These are the activations of a small neural network, seen along a few directions. Each row is one input.
Each table varies a few parts of the input and shows all the possible inputs, shuffled.
Descriptions start from the smaller parts, as in this example, which fits no table here: one of 4 places along a line, together with either a single point or one of 9 places along a line or (one of 3 separate values, together with one of 8 places around a ring).
Shared parts are said once, and a part with two or three values counts as separate values.

Other details of the inputs vary at random and push rows far along two fixed directions, the same in every table; ignore that.

Rows:
r1: [-33 -15 -10  21 -32  37 -22   5  10  27 -21 -16]
r2: [  4 -15   5  -4   2 -11   5  15 -13  -6 -11   7]
r3: [ 13  10   1  -4  19 -10   0   3   4  -7   6   7]
r4: [-11  22  13  -4   3   0   6  13   9  -7  19  -4]
r5: [ -9  18  -4  -5   0  15  -6  35 -12   5  -2  -6]
r6: [ 15  -8   4   6   0   2  -7  19  -5 -12   6   4]
r7: [-19   0  -8  13 -16  32 -17  21   8  16  -6 -11]
r8: [ -3  15 -15  -4   4  -8   9 -58  16   2   3   3]
r9: [  6 -31   4  16 -17   7 -16  25 -13  -5 -14  -3]
r10: [ 23   6   9 -25  18 -17  16  22 -35 -21   4   6]
r11: [ 12  11  21 -19   4 -25  18 -14   9 -10  22  16]
r12: [  0  -3   8  -4  -4  -2   6 -45  15   0  12   6]
r13: [ -3  -1   8  -3  -1  -9   3 -38  27   1   9   9]
r14: [-22  31 -10 -18  -2   7  10 -18   4  11   0  -3]
r15: [  9 -12 -13  23   3  10 -15  10   6  11 -14  -7]
r16: [  6   8 -10   2   9  -3  -5 -25  14   5  10   2]
r17: [ 24 -13  12   4   6  -2  -5  52 -13 -10   3   3]
r18: [  6   1  13 -13  -2 -15   6 -19   7  -6  19  10]
r19: [ 22 -10  11  -2   7   3  -2  28 -15 -14   9   3]
r20: [ -4  -2  -2  -6   0  -5  14 -48   5   3   3   7]
r21: [-29   6 -18  15  -8  15  -5 -13  10  16 -19 -21]
r22: [ 16 -11   5   2   3   0  -9  25  -4  -7  10   2]
r23: [-11   2  -5  18   0  15 -14  40  -9   4 -13 -19]
r24: [-18  32  18 -27   5 -22  29  -6  -6 -12  18   6]
r25: [  1  17 -14   6   7  -2  -1 -55  26   4  11   4]
r26: [-32 -20  -6  32 -27  28 -21   4  14  19 -21 -23]
r27: [  8 -21  -2  19   0  12 -18  19   9   2  -8  -3]
r28: [ 15  -3  14 -19   3 -23  16  27 -34 -24   4  14]
r29: [ 15  -5  14 -23   6 -24  14  29 -31 -17   7  13]
r30: [ 13  -2   1 -11  14 -13   5  23 -17 -11  -9   3]
r31: [  5 -16 -16   8  -1   3 -10   6 -10   7 -16  -8]
r32: [ 15  23   5 -25  19 -28  24 -14  -3 -10  13  12]
r33: [ -6 -26 -12  21 -12   6  -5 -10   5  16 -24  -4]
r34: [-36  26  -8 -13 -13   8  14 -49  20  19   4   2]
r35: [  7 -14 -15  21   3  19 -16  -9   2  10 -12 -10]
Description of these inputs: one of 5 places around a ring, together with either one of 2 separate values or one of 5 places along a line.
Q: Changing only the place on the ring of 5 turns r22 into r18. The same change can be made to r6. Which row results?
A: r9
Q: A walk changes only the place on the ring of 5. It starts at r7 and steps to r1. List the rest of the walk in order.
A: r34, r14, r5
Q: Change only the choice among 2 separate values in r34. List by row number the other rows that result.
A: r24

Rows:
r36: [-13 -19 -10  29 -10  14 -19  -4  22  17 -12 -15]
r37: [-11   6 -14  20   0  13 -10 -43  28  14   3 -13]
r38: [-16  -4 -22  14  -7  23 -10 -39  27  29 -14  -8]
r39: [ -1  32  15 -19  16 -18  16 -30  17 -16  30  11]
r40: [  4 -21   6   0  -9   5 -11  51 -33 -11 -13  -2]
r41: [ -1  23  17 -26   9 -11  20 -27   8 -10  24  13]
r42: [-15 -22 -13  32 -21  23 -21  -6  23  22 -16  -9]
r43: [ -7  -7   3   4  -6  -8   5  -2  -1   4 -11  -4]
r44: [ 11  -7  -3   4   0  10 -10  56 -20  -4 -12   0]
r45: [  6 -23  12   1  -7   5  -5  51 -20   0 -11  -3]
r46: [  2  22   7 -21   9  -6  16 -32   6  -3  24   7]
r47: [ 14  39  15 -33  28 -28  21  16  -6 -22  26  12]
r48: [ -5  20   9 -23  -1 -21  18 -37  14  -3  21  14]
r49: [-20  -7 -22  23 -10  14  -3 -48  17  19 -15 -16]
r50: [  3 -20   7   5  -4   1  -2  50 -33 -14 -21  -7]
r51: [ 39 -10   5  -8  20 -28   7 -27   4 -15  15  20]
r52: [-6 -4 -1 12 -8 13 -8  1  7  0 -1  0]
r53: [-11 -14 -18  17 -15  19 -14 -19   3  14 -12 -10]
r54: [ 11  22   9 -33  13 -21  15  19 -21 -13  13  14]
r55: [ 13  -4   4   3  -1   6  -8  46 -24  -8   2  -4]
r56: [  0  -3  -6   1   5  -1   2  22 -17   2 -19  -3]
Q: What do these inputs look like to the network?
A: either a single point or (one of 4 places along a line, together with one of 5 places along a line)
Q: A walk changes only the place on the line of 4. It starts at r43 and steps to r50. List the rest of the walk in order.
A: r49, r56

Rows:
r57: [ -5 -28  13  10  -2   6   5  19 -10   3 -21 -14]
r58: [  5 -19   7   5 -20  -5 -12  24  -7  -2   6   9]
r59: [-13   7 -28  25   5  -4 -10 -53  39  17 -15  -4]
r60: [ 33  32  12 -39  34 -20  25  28 -31 -20  17  18]
r61: [ -3 -34   2  13 -12  28  -2  21 -23   6 -26 -10]
r62: [ 15 -12  24 -15  -9 -26  13  55 -49 -32   6   4]
r63: [  3  -3  -7 -12   1   6  10 -10  -3  14 -12  10]
r64: [  0 -17  16   7  -8  -8  -7  29   6  -4  -1   9]
r65: [  8 -13   2  23   3   2 -19  36   7  -8  -2  -4]
r66: [ 16  -7  -3   3  -2  17 -22  23 -10  -7  10   0]
r67: [  9 -19 -15  21  13   9 -14  32  -6  15 -32 -17]
r68: [ 18  24  11 -17  17   5  13 -13  10  -7  31  13]
r69: [ -9   6  19  -9   1 -26  21 -20   6 -17   7   6]
r70: [  2 -24 -12  32 -13   8 -19  22 -21  -9 -14 -20]
r71: [  4 -26  16   6  -3   8  -5  33   4  10  -8  -1]
r72: [-22   1 -14  32   0   4  -5 -59  36   4  -7 -15]
r73: [-12 -24 -26  34 -15  36 -29 -27   0  11 -20 -25]
r74: [-31  59 -10 -36   7 -14  25 -18  13   5  19   7]
r75: [  2   8  -7 -16  -7 -27  10 -22   2   0   6  16]
r76: [ 10 -25   0  26   6  21 -19  38   7  10 -11 -16]
r77: [-42  44  10 -13  -2   1  18 -14  -2   0  16  -9]
r78: [ 11  16   2   0   1 -13  -4 -14  13 -10  32   9]
r79: [ -2   6  11 -24  -5  -7  15 -28 -13 -14  15   8]
r80: [  5 -20  -6  21   3  31 -10  20 -21   1 -20 -19]
r81: [  8 -12   9 -13 -11   7 -10  16 -11  -3  10  13]
r82: [ -4 -27  -9  15  -9  -6 -13  30  -5   8 -35  -1]
r83: [-13  -5 -27  -1 -15  10  -8 -59  20  24 -11   5]
r84: [  5  21  16 -11  28 -16  24 -21   5 -13  18  -6]
r85: [-44  35 -11   9 -26  28  -9 -51  57  30   8 -12]
r86: [  6   5  15 -18   0   8  12 -16  11   5  17  17]
r87: [  1   6   3 -18  13 -19  19 -17  12  11  -4   9]
r88: [ 10   9 -20  -6   7   2  -9 -12  -8   1  -1   2]
r89: [ 30  32   7 -32  20 -45  16  27 -29 -31  24  18]
Q: Changing only one part turns r71 into r87. The same change can be made to r66. Which row results?
A: r88
Q: What do these inputs look like to the network?
A: one of 3 separate values, together with either a single point or (one of 2 separate values, together with one of 5 places around a ring)
Q: Change only the choice among 3 separate values in r86. List by row number the other rows that result.
A: r61, r63
Q: Change only the choice among 3 separate values in r81. List by row number the other rows that result.
A: r79, r83
